These are the activations of a small neural network, seen along a few directions. Each row is one input.
Each table varies a few parts of the input and shows all the possible inputs, shuffled.
A made-up example of a description, with smaller parts first: one of 6 places along a line, together with either a single point or (one of 2 separate values, together with one of 5 places around a ring) or one of 11 places along a line.
Shared parts are said once, and a part with two or three values counts as separate values.
In the rows, zero is written as 100.

Other details of the inputs shift rows strongly along two fixed directions, in all tables alike. That doesn't count.
These rows show it; all are for the same input, with only those details redrawn:
116  112  119  107  82  103  114  109  64  100  112  124  72  105
133  104  120  95  76  101  114  115  69  97  120  126  80  107
83  129  116  128  93  107  112  97  55  107  96  121  58  102
82  105  81  102  130  110  77  75  95  111  82  88  109  95
62  114  78  113  138  112  75  67  92  115  72  84  102  93
64  129  100  130  115  110  97  81  67  112  81  105  70  98
100  111  104  107  102  106  99  94  75  105  99  110  85  101

Table:
R1: 93  79  97  76  109  110  97  92  146  101  111  83  138  106
R2: 139  63  82  64  73  75  102  120  131  95  108  86  123  96
R3: 127  85  89  91  123  95  79  90  117  100  101  75  136  97
R4: 112  99  114  110  83  98  121  136  85  98  118  100  88  105
R5: 125  80  77  82  99  74  82  77  129  101  85  79  123  90
R6: 147  92  114  88  74  97  125  144  119  40  118  174  119  60
R7: 104  100  131  112  78  103  127  117  110  91  125  109  90  123
R8: 103  110  118  112  71  84  120  138  80  94  108  107  67  108
R9: 80  108  103  109  95  104  115  118  86  109  104  96  89  93
R10: 61  127  131  134  77  93  124  107  96  93  98  112  55  121
R11: 127  65  105  57  90  114  101  112  137  93  129  104  133  120
R12: 100  111  104  107  102  106  99  94  75  105  99  110  85  101
R13: 154  77  101  65  96  94  94  105  113  98  122  94  136  94
R14: 77  83  83  92  99  89  95  74  154  100  84  78  117  105
R15: 104  97  84  96  123  84  70  83  117  100  81  74  120  96
R16: 44  106  71  110  134  119  83  91  96  118  75  78  103  93
What is each input in this table made of?
Answer: either a single point or (one of 3 separate values, together with one of 5 places along a line)
Start at R11 and move only the place on the line of 5, one step at a time. The first step leads to R1. Which rows follow, in order?
Answer: R7, R10, R14

Table:
R17: 45  126  102  136  106  86  109  83  117  85  76  89  80  94
R18: 61  106  84  112  118  84  90  110  142  84  73  95  117  72
R19: 97  114  73  104  139  93  65  100  82  106  72  92  114  68
R20: 69  117  120  122  85  122  122  114  68  108  112  125  53  132
R21: 157  74  119  96  45  77  147  155  122  70  135  127  101  91
R22: 57  104  83  123  106  105  107  67  133  96  73  105  98  82
R23: 196  91  135  78  56  77  111  124  63  107  146  103  92  117
R24: 20  103  60  108  136  99  73  86  150  95  49  77  126  69
R25: 124  83  100  59  98  115  97  124  113  89  124  130  130  92
R26: 71  97  89  113  135  114  83  107  112  105  93  74  112  116
R27: 163  83  135  87  73  105  115  140  98  77  147  123  103  133
R28: 58  132  127  129  67  92  136  92  92  89  92  125  42  105
R29: 145  72  116  62  102  103  92  92  127  109  131  81  145  120
R30: 141  63  93  78  88  88  107  94  156  73  108  109  145  87
R31: 49  108  95  104  118  118  97  76  100  138  98  73  98  116
R32: 129  54  88  46  92  87  84  79  179  109  111  62  155  115
R33: 149  65  99  54  91  81  87  107  167  63  108  118  158  85
R34: 91  137  122  141  86  85  114  106  33  134  100  86  42  107
R35: 98  100  74  110  134  96  65  95  82  116  79  68  101  107
R36: 130  76  108  92  79  82  103  118  145  73  113  97  114  123
R37: 83  106  48  121  166  107  56  49  98  112  57  67  134  67
R38: 174  112  125  92  73  85  105  132  56  79  122  146  88  86
R39: 40  102  94  115  93  88  107  92  129  123  81  56  91  109
R40: 162  79  91  49  101  99  80  88  89  101  113  99  120  99
R41: 145  81  104  91  103  112  108  114  114  80  127  113  137  90
R42: 49  126  105  115  122  124  100  72  87  105  89  102  82  102
R43: 152  69  115  78  33  89  150  140  118  77  138  143  95  98
R44: 48  115  89  107  129  122  87  107  101  100  81  103  111  80
R45: 53  119  110  148  64  97  148  120  90  92  89  121  52  87
R46: 73  118  128  140  73  88  123  96  103  85  91  121  53  127
R47: 176  57  65  55  129  99  63  73  118  97  100  89  169  78
R48: 63  109  83  132  136  119  102  99  102  104  88  90  112  79
R49: 41  114  93  110  124  121  100  98  90  107  87  80  96  97
R50: 123  57  79  52  131  125  62  84  149  100  109  81  158  124
R51: 86  150  117  132  92  104  103  90  33  105  81  149  40  84
R52: 62  115  93  125  124  132  104  71  95  106  88  114  96  87
R53: 109  126  106  129  88  109  116  84  40  110  93  136  53  87
R54: 179  50  64  42  101  104  84  103  104  105  119  102  150  84
R55: 176  88  114  63  60  91  107  153  61  88  126  137  97  88
R56: 139  67  122  78  39  85  130  156  123  78  130  112  89  131
R57: 185  65  89  40  109  89  72  89  102  90  116  90  148  96
R58: 55  123  124  137  86  121  123  126  62  106  103  112  49  127
R59: 116  133  117  123  92  90  109  100  39  96  102  112  59  96
R60: 63  99  55  90  148  105  54  45  95  153  69  43  118  99
R61: 22  104  57  102  138  101  73  70  151  100  53  89  124  72
R62: 141  74  128  68  32  78  139  130  123  105  142  106  90  127
R63: 84  115  90  105  120  102  74  52  75  142  81  71  87  106
R64: 136  59  80  47  131  104  78  118  144  90  121  65  172  96
R65: 86  119  116  148  73  89  138  107  104  77  97  127  70  87
R66: 61  91  48  101  155  112  45  71  95  127  56  48  116  104
R67: 62  101  81  93  157  118  70  56  124  100  80  71  139  95
R68: 81  123  134  137  64  76  132  103  105  103  106  95  61  117
R69: 151  74  128  90  44  73  132  161  123  73  135  114  88  129
R70: 86  100  68  106  154  105  46  49  94  116  62  70  115  108
R71: 144  62  94  44  85  89  87  108  168  71  109  120  151  86
R72: 87  127  100  140  85  107  123  109  30  113  88  119  48  82
R73: 78  131  108  135  85  106  109  99  28  121  91  122  26  122
R74: 66  95  81  80  129  122  90  85  110  108  98  85  120  100
R75: 63  112  55  108  163  97  56  69  88  119  59  48  116  79
R76: 65  136  138  150  94  116  120  97  60  98  101  129  45  130
R77: 85  128  136  132  91  104  120  101  77  114  118  95  74  118
R78: 28  105  65  116  142  87  82  79  148  98  59  50  119  84
R79: 76  112  123  126  65  96  123  100  106  91  96  124  50  128
R80: 62  109  98  116  129  106  92  94  107  129  97  55  111  108
R81: 71  118  109  128  89  126  135  107  68  105  109  134  68  94
R82: 107  118  110  117  91  107  95  88  49  113  94  119  50  122
R83: 129  68  95  77  92  120  114  130  111  92  126  106  132  90
R84: 76  122  127  124  75  83  130  93  102  79  95  118  65  104
R85: 80  106  93  100  138  112  84  84  113  92  97  79  127  96
R86: 46  125  120  131  63  89  141  121  87  90  91  107  45  102
R87: 172  63  72  30  105  97  67  112  105  98  113  113  150  82
R88: 161  92  135  78  70  97  123  168  93  72  145  144  110  93
R89: 155  79  139  84  34  64  142  153  122  96  145  97  92  122
R90: 189  81  106  86  70  87  119  142  64  92  132  121  101  85
R91: 79  120  135  130  66  78  130  87  107  107  101  100  64  119
R92: 76  136  121  136  75  95  118  105  26  138  96  90  33  111
R93: 154  57  59  26  121  99  62  89  111  109  108  73  155  94
R94: 174  101  140  87  58  81  114  106  53  113  134  112  77  120
R95: 137  65  83  38  128  119  64  95  151  86  111  108  175  86
R96: 91  127  109  115  84  98  114  113  31  110  95  105  49  97
R97: 134  60  76  67  137  119  77  78  147  90  107  90  178  85
R98: 62  96  95  97  116  115  93  95  109  131  99  56  115  112
R99: 60  111  112  127  65  95  128  110  100  98  96  118  47  128
R100: 55  105  72  110  139  89  68  77  160  80  61  86  139  70
R101: 196  85  125  82  64  87  103  134  64  86  138  122  88  125
R102: 58  111  82  103  160  119  63  65  124  94  70  99  141  77
R103: 111  141  123  126  93  94  102  96  38  94  89  147  59  83
R104: 60  113  105  108  120  120  92  64  103  131  96  78  98  115
R105: 39  105  80  103  106  96  105  80  127  101  77  86  92  97
R106: 61  133  104  129  134  114  88  94  97  88  84  115  105  80
Changing only one part turns R41 into R65. The same change can be made to R95. Which row results?
Answer: R71
Changing only one part turns R87 into R25. The same change can be made to R23. Which row results?
Answer: R77
What is each input in this table made of?
Answer: one of 3 separate values, together with one of 5 places along a line, together with one of 6 places around a ring
Which other rows does R83 become when the choice among 3 separate values takes its other values? List them by row number.
Answer: R45, R72
Which other rows does R67 become when the place on the ring of 6 takes its other values? List them by row number.
Answer: R42, R49, R64, R74, R85
Which other rows does R57 become when the choice among 3 separate values takes its other values? List them by row number.
Answer: R67, R84
Which other rows does R30 become when the place on the line of 5 takes its other values? List them by row number.
Answer: R33, R46, R84, R91
